A small network was shown many inputs. Here are its activations along a few directions, one row for each input.
In each table, some parts of the input vary, and every possible input appears once, in random order.
Descriptions start from the smaller parts, as in this example, which fits no table here: one of 6 places along a line, together with either a single point or one of 9 places along a line or (one of 2 separate values, together with one of 5 places around a ring).
Shared parts are said once, and a part with two or three values counts as separate values.

Rows:
x1: [-24  11   4  15  -6   5 -13   8 -16  10  13 -10 -12   0 -14  13  26  21
   1  -9]
x2: [ 29 -22 -29  -8  30  29   1 -12   7 -31  20  32 -29  15  -4   0 -71 -40
  34  67]
x3: [-20 -20  -1  18 -12 -17  18 -31  -4  -4 -19 -24   4  13  10 -16  -1  13
 -15  -1]
x4: [-35 -16   3   2   0  25   2  -1  -3  10 -33 -10   0   7   0   5   0  13
 -17  -1]
x5: [ -6  10   1  21   5  16 -24  24 -14  13   1   2  -8  10 -18  49  32  30
  -3  -4]
x6: [ 33  21 -26   0  46  19 -17  -7   6 -28  64  22 -23  -6 -19  11 -46 -49
  37  42]
x7: [ 44  33  -2 -38  37   9   3  -7  18 -34  22  22   4   2  -9  13 -53 -56
  59  38]
x8: [ 24  13   4 -22 -23 -26  19   3   5   8  -8   2  20 -26  28 -42   0  10
 -14 -41]
x9: [-23 -26   4  11  -2  24 -16   9   6  12 -45 -13   6  17 -13  41  12   0
 -25  12]
x10: [  2   3  10 -15 -15 -29  15 -19   2  14  -4   9  28  -8  21 -17  30   2
 -11 -21]
x11: [ -3 -29 -13  14 -14  -9  19   2  10  -2 -15 -17  -5 -20  31 -43 -21  12
 -28 -23]
x12: [ -4   7  30 -21 -20   7 -14  27  -6  13 -41   2  13  14 -14  44  27   7
  21  -3]
x13: [-21   5  38 -17 -17  -5  -8   9  13  16  -2  10  21   3   7   7  17  16
   6  -7]
x14: [ 10   3 -13  19 -16 -30   9  16  -6  -4  24 -21 -21 -11  -4 -49  15  13
 -21 -23]
x15: [ -6   8 -11  21   7 -18   5 -20 -18   8  24  -8   3  -9   0 -16  34   8
 -24 -26]
Q: The inputs of x1 and x13 match in every part but one. If x5 is changed in the same way as x1 into x13, which row does it become?
A: x12
Q: Describe the family of inputs behind these rows.
A: one of 3 separate values, together with either a single point or one of 4 places along a line

Rows:
x16: [-18  16  17  -9   4 -12 -14   6   1  13  14  -8  18  -9 -22  10  27 -14
  -8  -1]
x17: [-22  -7  -7  17  12  27  -6 -11  -5   3   3 -12  -8  -3   5  14  16  16
 -22 -10]
x18: [ 51  16 -38 -20  62  35 -10 -10  12 -38  34  42 -15   1 -16  45 -84 -67
  61  79]
x19: [-16   1   4  -6   1  -3  28  -6  10  -2  -5   9  -2  10  23 -30   3  22
   6  -4]
x20: [ 10 -10  23 -16 -13 -11 -10   5 -12  -6  29  -6  -2 -12  -7 -24  21 -18
   0 -12]
x21: [ 16  -7  -5 -12 -21 -16  24  -7  21 -10 -14  -8   2 -14  33 -45 -20  -4
  -4 -17]
x22: [ -8 -20  -2  32  -5  16 -24  12 -18  18 -22   7  -5  20 -12  48  13  29
 -14   3]
x23: [-26 -16  20  -6 -11  11  -4 -11  19  10 -16  -2  13  10   9   6  13   5
 -16   5]
x24: [ 27   6 -13 -20  -7 -42  20   4   3  -9  14 -11   6 -30   2 -45  13 -34
  -7 -12]
x25: [ -1  15  19   1  -7  -8 -25  24 -25  23 -11  13  16  11 -30  51  22  14
  12   1]
x26: [-10   3  -6  19  13   4  17  -4  -6 -15  12 -17 -20   7   6 -26  -4  23
  -1 -13]
x27: [ 13 -13 -25  23   8 -32  30   4  -2 -16   1 -19  -8 -17  18 -41 -26   2
  -6 -15]
x28: [-17  16  14  -4 -36  32 -24  -6   1  29 -39  12   4  27  -8  36   7  26
  -1  -2]
Q: Describe the family of inputs behind these rows.
A: either a single point or (one of 3 separate values, together with one of 4 places along a line)
Q: Change only the choice among 3 separate values in x16. List by row number the other rows that result.
A: x17, x23
